A small network was trained on made-up records. Each row is its average activation on records with the value named, seen along a few directions.
Values that are neighbours, or in one group, have similar rows; names and order tell nothing.
In the rows, 500 means zero.
Strong random noise was added to every row along 20 fixed directions; ignore it. To show where, here is one row again and again, with new noise each time:
[471 499 542 546 340 601 653 383 649 326 295 434 658 455 743 525 582 399
 511 612 476 508 496 586 410 623 599 349 379 606 607 479]
[190 490 362 203 362 364 239 757 637 774 628 742 407 780 612 562 322 253
 735 499 606 716 560 766 767 392 626 449 701 781 310 600]
[425 531 652 272 595 366 417 729 590 339 584 740 413 728 488 521 376 664
 603 530 353 739 479 687 303 378 430 710 498 635 704 302]
[708 456 715 501 514 369 458 629 337 658 305 419 342 296 485 384 691 576
 317 448 222 708 749 551 497 438 325 353 461 455 423 411]
[478 646 317 724 648 442 384 638 470 757 637 604 585 665 586 399 612 484
 628 488 531 692 370 593 518 352 261 823 427 490 799 625]
[646 390 286 606 660 507 125 560 404 601 615 137 571 806 231 449 625 402
 553 481 441 464 428 153 773 557 615 563 354 524 553 514]
[262 593 464 614 602 594 593 677 327 484 535 250 620 366 380 530 619 623
 599 475 283 780 587 407 404 384 596 495 341 467 472 323]
[548 635 516 507 455 369 399 619 274 554 511 382 570 418 476 438 660 278
 622 549 291 517 651 434 388 509 550 465 530 446 348 474]
[447 479 519 626 527 547 416 517 627 484 860 306 540 484 561 427 501 468
 614 569 511 465 481 278 386 528 473 454 319 748 410 543]
[512 473 389 632 799 385 497 566 809 478 410 373 434 240 531 549 486 617
 467 518 514 750 658 349 693 563 457 321 553 725 323 725]
[707 458 680 416 640 552 617 507 543 305 531 242 397 478 513 256 430 679
 333 312 368 767 727 410 477 277 520 338 352 647 419 251]
[399 521 660 536 579 679 784 408 531 614 447 466 355 511 418 789 503 616
 275 378 326 650 500 489 653 514 626 339 655 442 449 449]
[364 531 507 541 333 447 565 579 356 422 346 432 563 481  52 480 416 505
 123 358 530 575 578 229 535 297 626 450 470 515 556 406]
[138 525 481 899 648 594 455 561 531 618 481 676 499 450 439 584 501 334
 323 484 379 868 551 335 718 409 577 475 458 587 277 650]
[553 581 369 371 523 309 639 242 520 558 627 519 371 486 353 396 376 437
 284 533 523 477 479 266 301 360 467 465 596 565 464 617]
[602 526 462 407 344 416 751 519 571 719 315 625 576 382 538 527 582 178
 310 338 547 546 356 529 651 605 563 402 644 664 721 652]
[494 429 417 559 460 547 533 563 441 525 478 607 575 496 553 394 532 376
 219 432 548 702 521 334 563 220 432 561 249 574 658 494]
[491 547 577 490 547 407 336 625 612 460 476 708 477 876 483 383 497 325
 671 633 437 684 748 534 709 454 619 540 661 841 468 514]
[519 424 407 243 504 450 345 505 565 596 676 653 367 730 595 652 544 396
 850 412 597 372 433 796 544 432 590 650 623 551 431 428]
[851 402 507 364 406 398 386 309 467 524 484 438 438 676 531 408 724 229
 547 513 420 330 541 491 462 509 573 453 507 625 495 463]
[480 438 763 767 447 781 688 579 723 499 729 467 556 532 560 366 433 504
 457 307 715 461 513 403 729 519 527 462 364 842 584 441]
[534 716 508 620 590 355 553 445 573 695 462 536 453 340 763 221 240 245
 497 380 521 551 348 698 461 691 399 504 529 283 430 589]


Field M:
m14: [657 635 480 879 771 510 471 512 506 697 756 183 463 436 544 531 399 379
 337 360 488 479 226 282 433 537 325 612 265 205 590 510]
m8: [633 553 466 453 351 537 395 650 386 475 575 346 687 334 660 606 630 439
 534 371 528 378 443 531 463 534 446 438 514 384 444 628]
m4: [304 506 367 755 471 650 308 552 369 631 731 435 695 420 479 351 739 692
 867 495 541 442 386 602 444 571 346 657 458 550 505 659]
m11: [629 466 295 385 462 345 360 527 739 361 534 296 548 392 584 640 517 569
 667 483 726 361 420 567 396 518 473 419 569 641 434 657]
m2: [516 428 495 547 561 543 627 491 408 604 422 359 487 230 292 423 651 608
 758 455 580 275 634 465 691 712 613 436 603 494 373 459]
m12: [320 574 688 382 414 358 413 825 526 572 672 404 470 560 284 502 309 557
 714 648 471 476 583 514 427 640 510 456 582 660 510 353]
m1: [600 380 783 702 441 745 369 530 422 749 598 490 428 681 478 457 551 618
 441 582 497 338 626 452 859 670 388 399 569 502 446 599]
m7: [490 627 628 850 364 346 333 508 667 498 525 229 435 424 370 531 418 707
 467 543 665 370 632 524 418 498 339 356 619 518 242 597]
m10: [691 610 581 520 846 479 671 753 448 555 792 439 464 212 469 550 471 643
 478 223 460 573 403 352 462 500 329 660 534 391 575 485]
m5: [650 500 506 518 549 503 720 225 486 758 618 612 377 369 528 471 701 536
 531 481 451 424 367 579 417 585 355 469 699 587 487 707]
m13: [443 545 216 363 508 553 716 318 688 246 395 498 636 510 660 650 465 660
 686 547 751 467 414 694 373 408 564 542 538 526 662 523]
m3: [475 623 302 515 677 543 623 241 338 527 640 331 540 553 311 335 456 581
 586 676 437 401 418 268 376 561 557 542 562 383 487 575]
m9: [530 551 527 544 521 305 547 675 407 683 332 755 469 508 387 549 531 306
 564 419 516 483 271 753 474 569 446 797 506 331 796 334]
m6: [632 548 670 739 360 655 360 707 506 490 686 404 711 632 692 520 674 385
 681 461 514 398 409 559 557 618 471 557 496 617 556 530]
Each value of M is a pair of two hidden parts, and every pair occurs once (2 first parts, 7 second parts).
m10 and m13 share the first part; m10 and m8 share the second. Which value has the first part of m8 and the second part of m13?
> m5
m1 and m3 share the first part; m1 and m12 share the second. Which value has the first part of m12 and the second part of m3?
> m14
m9 and m7 share the first part; m9 and m11 share the second. Which value has the first part of m11 and the second part of m7?
> m6

Field V:
v9: [491 615 686 499 303 799 675 406 433 440 553 400 575 584 904 447 552 584
 646 556 449 449 638 747 421 460 507 410 455 383 472 356]
v15: [443 567 140 387 850 276 273 468 871 159 231 367 520 436 626 559 159 717
 956 832 727 332 589 594 648 905 554 480 653 303 358 672]
v8: [412 315 513 505 703 384 478 538 742 580 439 701 290 405 796 269 196 478
 839 859 747 341 560 633 585 803 371 649 195 394 463 313]
v5: [469 618 446 873 554 507 384 211 358 554 322 432 501 662 430 163 327 309
 331 649 469 454 551 290 606 575 546 535 384 174 389 518]
v12: [634 578 538 614 626 109 388 823 735 694 101 558 370 650 489 493 581 266
 703 666 539 670 794 689 759 555 472 598 525 687 742 357]
v1: [300 597 320 772 415 423 298 397 444 862 580 412 432 748 438 634 418 400
 399 572 569 432 258 482 498 453 397 611 416 220 575 567]
v14: [591 485 787 833 615 565 385 550 572 231 196 487 483 427 338 752 517 671
 327 446 444 304 534 430 634 770 497 541 535 268 516 477]
v4: [500 524 685 536 358 468 900 306 596 466 273 434 366 489 121 656 606 790
 155 402 504 521 575 487 344 334 508 386 586 694 778 369]
v11: [814 574 609 353 193 527 827 241 499 520 674 846 484 618 540 531 747 479
 584 404 815  92 662 712 377 230 381 614 882 749 674 615]
v13: [683 349 410 361 388 471 441 524 257 687 599 687 489 246 365 522 671 573
 288 215 612 306 290 495 525 409 307 580 648 383 481 723]
v2: [717 386 730 495 280 465 439 402 456 817 467 495 383 654 550 403 766 541
 476 800 341 354 555 557 518 730 291 340 551 649 610 603]
v7: [448 604 593 884 381 284 147 834 561 882 754 198 535 531 536 515 520 130
 429 590 386 647 314 385 328 569 295 466 178 606 603 536]
v6: [469 478 578 307 674 305 596 295 819 437 719 619 302 500 541 521 325 329
 866 832 451 296 396 520 214 871 636 484 634 747 295 482]
v3: [352 555 368 455 510 544 450 659 538 392 267 372 562 352 556 840 331 771
 324 365 604 587 447 618 600 460 449 454 463 147 546 548]
v10: [625 342 400 668 442 733 541 519 502 407 546 503 625 264 964 877 891 472
 416 629 576 476 635 419 398 214 289 502 140 471 590 571]
The values of V form a ring.
Going along V from v13 by way of its neighbour v2, in what order are v12, v14, v7, v6, v3 met?
> v12, v14, v3, v7, v6
Which values are neighbours of v11? Give them in the order they are listed.
> v15, v10
Which values are neighbours of v5? Give them in the order they are listed.
> v9, v1

Field P:
p3: [495 516 721 503 424 529 542 539 572 364 712 354 525 372 397 543 514 543
 622 302 452 406 394 588 288 575 571 415 531 675 394 404]
p7: [379 361 446 415 433 540 481 429 481 542 605 564 507 360 539 431 547 671
 616 693 510 418 477 505 374 592 414 458 490 564 389 620]
p12: [488 504 590 314 753 462 586 416 476 475 572 719 349 579 580 232 390 550
 550 537 189 807 438 616 270 491 434 615 462 533 578 350]
p2: [573 492 405 485 592 429 523 489 508 558 396 653 469 433 556 241 511 451
 711 328 619 560 533 744 617 472 512 614 594 530 426 475]
p10: [440 676 569 638 550 350 537 597 497 723 521 374 391 414 333 592 506 602
 423 231 395 744 407 718 374 328 391 518 567 442 538 447]
p5: [442 449 486 376 543 654 493 594 418 265 676 399 626 516 430 472 431 519
 505 414 492 488 508 242 506 448 669 515 388 548 454 373]
p1: [399 542 432 536 592 457 280 500 411 687 489 424 414 467 704 466 484 359
 628 581 330 610 561 631 512 569 473 429 457 280 227 534]
p8: [478 560 511 360 656 550 558 763 502 434 595 571 509 255 740 701 395 884
 553 565 582 500 641 542 526 498 238 552 566 273 522 581]
p15: [502 533 424 243 390 464 395 843 365 433 586 658 672 506 400 549 387 423
 441 340 634 495 492 408 653 377 560 577 674 522 527 597]
p13: [449 615 496 586 470 451 566 485 605 513 462 653 524 529 529 549 565 592
 456 658 524 621 626 522 496 458 386 437 712 690 526 758]
p4: [493 326 479 368 269 460 473 371 343 548 322 576 488 408 307 502 707 377
 410 491 409 401 554 423 566 529 654 338 611 616 314 562]
p11: [569 567 643 642 561 447 525 652 554 557 520 543 511 421 547 522 586 464
 571 656 423 492 565 459 492 649 399 515 532 607 570 588]
p9: [565 517 457 446 259 345 269 641 596 417 476 350 569 482 582 476 469 506
 458 463 638 503 561 599 433 369 398 397 472 584 460 554]
p6: [469 639 554 574 697 489 532 753 497 593 567 421 542 564 612 497 467 422
 567 598 332 747 553 368 626 568 506 526 429 523 603 453]
p14: [457 525 652 549 369 449 426 509 668 326 371 529 350 517 517 687 387 637
 373 462 637 441 717 627 504 361 460 399 583 493 309 464]
The values of P form a ring.
Going along P from p14 by way of its neighbour p6, in what order are p7, p5, p1, p15, p9 met?
> p9, p7, p15, p1, p5
Which values are neighbours of p8? Give them in the order they are listed.
> p12, p10
Which values are neighbours of p13? Give them in the order they are listed.
> p3, p11
